Each row below holds a small network's activations on one input, seen along a few directions.
Each table varies a few parts of the input and shows all the possible inputs, shuffled.
Descriptions start from the smaller parts, as in this example, which fits no table here: one of 6 places along a line, together with either a single point or one of 9 places along a line or (one of 3 separate values, together with one of 5 places around a ring).
Shared parts are said once, and a part with two or three values counts as separate values.

Rows:
r1: [ 50   9   6 -26  74  -8  39  38  16  16 -34 -19 -46  53  26  -5 -24]
r2: [-20 -14  10  23  -9 -10  -5  21   2  15  52  18  -3  21  15  -7  23]
r3: [  0  25 -10  20 -13  10 -10 -19   2 -12   6 -15   1 -37 -30   6  16]
r4: [ 27   3  -5  -2  69  -9  33   8  41   3  -5  -9 -19  19  36 -22   8]
r5: [-11  -9 -17   1 -21  16  -8 -23 -31   1 -23  22  31  -7 -11  15 -15]
r6: [ 13   6  -5  -1 -21  15 -24 -18 -22   7 -23  -6   9 -25 -29   9  23]
r7: [  4 -17 -15  -6 -25  16  -8  -7 -16   3 -18  23  10  -4 -14  21  26]
r8: [ 38 -12   7 -17  76 -33  29  30  49  -4 -48 -12 -24  20  22 -12 -14]
r9: [-16 -20  12 -21 -45 -12 -24  17 -15 -12   1   3  28   4  -5   2 -26]
r10: [-11  20   3  28  -3   0   1 -13  10  -6  28 -16  -2 -42 -16   9  30]
r11: [-24   5  -8 -25 -40  15 -12 -27 -32 -12  -7  15   9   7  -1  -7 -47]
r12: [-21  -9  23   5 -29 -10 -13   9  -5   2  31  -3   8   9   8   4  -3]
r13: [-28  13  -3  21 -12  10   1 -16   0  -3  41  -1  -3 -19  -2 -12   2]
Question: What is each input in this table made of?
Answer: either one of 3 separate values or one of 10 places around a ring
Question: What sort of input is r9?
Answer: one of 10 places around a ring

Rows:
r14: [-18   0   0  -1 -28   3 -14   1 -15   2  26   0   8   9   0 -11 -16]
r15: [ 33 -32  -6 -42  17  -4   6  26  -3  11 -72  18  -4  37  21   2 -32]
r16: [ 19  12  -6  -6  27  -1  14  -7  22  -5 -14 -10 -15  -4   6  -7   3]
r17: [ -9   3  -1  19 -21  14  -7 -15 -16  13  13  10  14 -17 -14  13  30]
r18: [  7  -1   5  -1  26  -7   7  20  10   5  13  -7 -15  23  20 -17 -11]
r19: [ -9  -2   5  20 -25   1 -18   3  -6   9  28  13  10 -11  -9   3  32]
r20: [ 22   5   5   0  28  -7   0   5  24  -5 -21 -24  -9  -8 -11  -1   3]
r21: [-27  -8  24  -6 -30 -20 -14   8  -8 -10  31  -7  13   7   2   3  -8]
r22: [  1 -10  26  -4  19 -28   4  28  22  -1  13 -13  -8  15  22 -10  -6]
r23: [-24   3 -11   0 -21  18   3 -34 -10 -16   1  13  14 -18  -9  -9 -22]
r24: [  3  14  -5   9 -19  14 -13 -16 -13  -1  -1  -6  11 -26 -23  15  17]
r25: [-28  -7   2  11 -25  -2  -9  -2  -1  -6  32  10   9 -10  -1  13  15]
r26: [  4 -30  -7 -40 -38   2 -16  -2 -39  -1 -61  30  26  26  -7  13 -40]
r27: [ 26   8   0  10  26   4  10  -4  22   3 -13 -12  -9  -8   0   4  21]
r28: [-18  15  -6  -9 -24  14  -1 -12 -30   0   8   1  -5   4  -9   3 -29]
r29: [ 16   4  -3  17  30   3  13   5  12  11   4   1 -10   5   6   3  37]
r30: [ 13  -3   3  21  18 -11   6  20  18  13  17   2  -4   4  10  -6  29]
r31: [  2   6 -11  -4  29   7  22  -9  13 -10  -8  -1 -14   0  12 -15 -13]
r32: [ -4   6   1   5 -17   3 -23  -8  -6  -6 -14 -13   8 -28 -29   4   0]
r33: [ -7  15 -10  -3 -20   8  -2 -28 -12 -14   0  -2   8 -26 -16   6  -5]
r34: [ -6  -7   5  11  22 -12  17  13  19  -1  23   1  -6   6  16   5  14]
r35: [  4  10  -7  -7  26   3  15   8  -1   8  -6  -4 -25  18  13 -12 -20]
Question: What is each input in this table made of?
Answer: one of 2 separate values, together with either a single point or one of 10 places around a ring
Question: The inputs of r23 and r31 match in every part but the choice among 2 separate values. If r24 is changed in the same way as r23 into r31, which row does it become?
Answer: r27
Question: Which other rows does r29 become when the choice among 2 separate values takes its other values? List them by row number.
Answer: r17

Rows:
r36: [-25  32 -12   1 -22  22  -6 -38 -15 -16   7 -13   0 -42 -17 -13 -12]
r37: [ 23  27  -8  13  46   8  16  -6  20   2   4 -26 -25   3   3 -13   8]
r38: [ 15   1   1 -23 -10  -5 -14  -6  -2 -15 -54 -12   8 -16 -23  15 -18]
r39: [-47  12  -6  11 -25  16   2 -26 -25  -7  37  14  -5   8  13 -14 -37]
r40: [ 44  22  -5  -2  50   2  18  12  18   9 -24 -15 -32  17   0   2   2]
r41: [  0 -28   4 -36 -22  -7  -8  21 -25   2 -34  19  21  31  12   2 -31]
r42: [ 22  -5  20  -7  30  -7  16  33   7  21   7  -6 -26  45  20  -4 -16]
r43: [ 34   1  -3  -3  46  -7  22  12  26   9 -22 -14 -20   0   3  11  19]
r44: [  4  16 -11  29  26   0  16  -7  41  -8  24 -14  -9 -32  -1  -9  29]
r45: [ -7 -19  19   6  14 -36   5  22  40  -6  31   3   7  12  28  -4  26]
r46: [-15 -21  12  38 -55   5 -39  11 -32  28  48  21  31 -10 -26  24  63]
r47: [ -1   8  11   6  23  -3  11  22   7  11  31 -16 -22  28  22 -25  -6]
r48: [-17   1   9  26   7 -18   8  16  33  -4  52  -4  -3  -3  19 -24  21]
r49: [-22  -2  19 -17 -49 -22 -26   5 -18 -13  12 -12  12  -4  -5   2 -31]
r50: [  4 -24  18  -1  31 -21  12  36  17  16  10  -1 -16  31  21   4   1]
r51: [ -6  18   6  -7 -20   1 -13 -22   0 -21 -19 -26   7 -37 -31  12 -16]
r52: [ 25 -13 -12 -28   8  11   0  -8  -8  -9 -62   8  15  -2 -14   9 -17]
r53: [ 21  -9 -37 -16  17  26  12 -26 -13   4 -57  35   8   9   0   0  -1]
r54: [ -6 -19  19 -25 -31 -24 -21  17 -20  -5 -22   1  18  14  -1   7 -36]
r55: [-44   7   5  -2 -36   6 -21  -7 -27 -15  36   3   2  -2  -4 -19 -29]
r56: [ 16   0  -6  12  37 -15  23   7  37  -9  -3  -7   1 -26   0   4  34]
r57: [  9   4  -6  34 -49  21 -28 -16 -20  24  11  10  24 -44 -37  42  87]
r58: [  4 -37 -16 -27 -10   9   3  -1 -32  14 -20  47  14  41  25  -3 -18]
r59: [-31  30 -21  17  -6  40  13 -50 -10 -11   8   4 -11 -22 -10  -7 -23]
Question: The inputs of r51 and r49 match in every part but one. If r52 is changed in the same way as r51 into r49, which row does it become?
Answer: r41
Question: What is each input in this table made of?
Answer: one of 2 separate values, together with either a single point or one of 5 places around a ring or one of 6 places along a line
Question: Which other rows does r40 become when the place on the ring of 5 takes its other values? List them by row number.
Answer: r37, r43, r44, r56
Question: Which other rows does r36 become when the choice among 2 separate values takes its other values? List them by row number.
Answer: r55

Rows:
r60: [-21  20  -4 -17  -7  14   2 -26  -1 -20  28 -20 -14  -4  10 -21 -16]
r61: [ 61  12   8 -28  70 -29  28  56  40  -1 -40 -33 -35  28   9 -10 -17]
r62: [ -7 -25  13  -1 -56   2 -24  26 -28  14   9  11  41  -5 -12  14   3]
r63: [  7  37 -10  19 -11  -5 -20 -34  -4  -6  24   8   4 -34 -14   3  64]
r64: [ 35 -10 -15  16  84   5  47  31  26  36 -13  18 -41  41  28 -16  14]
r65: [  9 -10  -9  -9 -26  13 -22 -13 -32   7 -33   9  16 -24 -30  24  30]
r66: [-28  -4  18  41 -25  -3 -15  12 -17  12  48 -12  23 -16 -16  23  20]
r67: [-36  -2  10   6 -29   6  -8  -8  -1  -9  48  -7  -5   8   9  -8  -7]
r68: [-17 -12  13 -12 -42  -3  -7   3 -25   7   3  27  24  17  14   1 -37]
r69: [  1   5 -23 -11  -3  13  -4 -28 -16 -13 -38  10  12 -14 -17   7 -15]
r70: [ -6   0   2 -24 -24   9 -20 -26 -15  -4 -24   4  -4  17   3 -20 -40]
r71: [ 16 -34  20   0  64 -41  33  41  64  -2 -20  -6 -21  14  29  -4   3]
r72: [-13  24 -23  20   6  18  11 -34   8 -21   7  -9   1 -27 -14   6  -1]
Question: What is each input in this table made of?
Answer: either one of 3 separate values or (one of 2 separate values, together with one of 5 places around a ring)
Question: Which other rows does r69 become when the choice among 2 separate values takes its other values? List them by row number.
Answer: r72
Question: Which other rows does r68 become when the choice among 2 separate values takes its other values? List them by row number.
Answer: r67
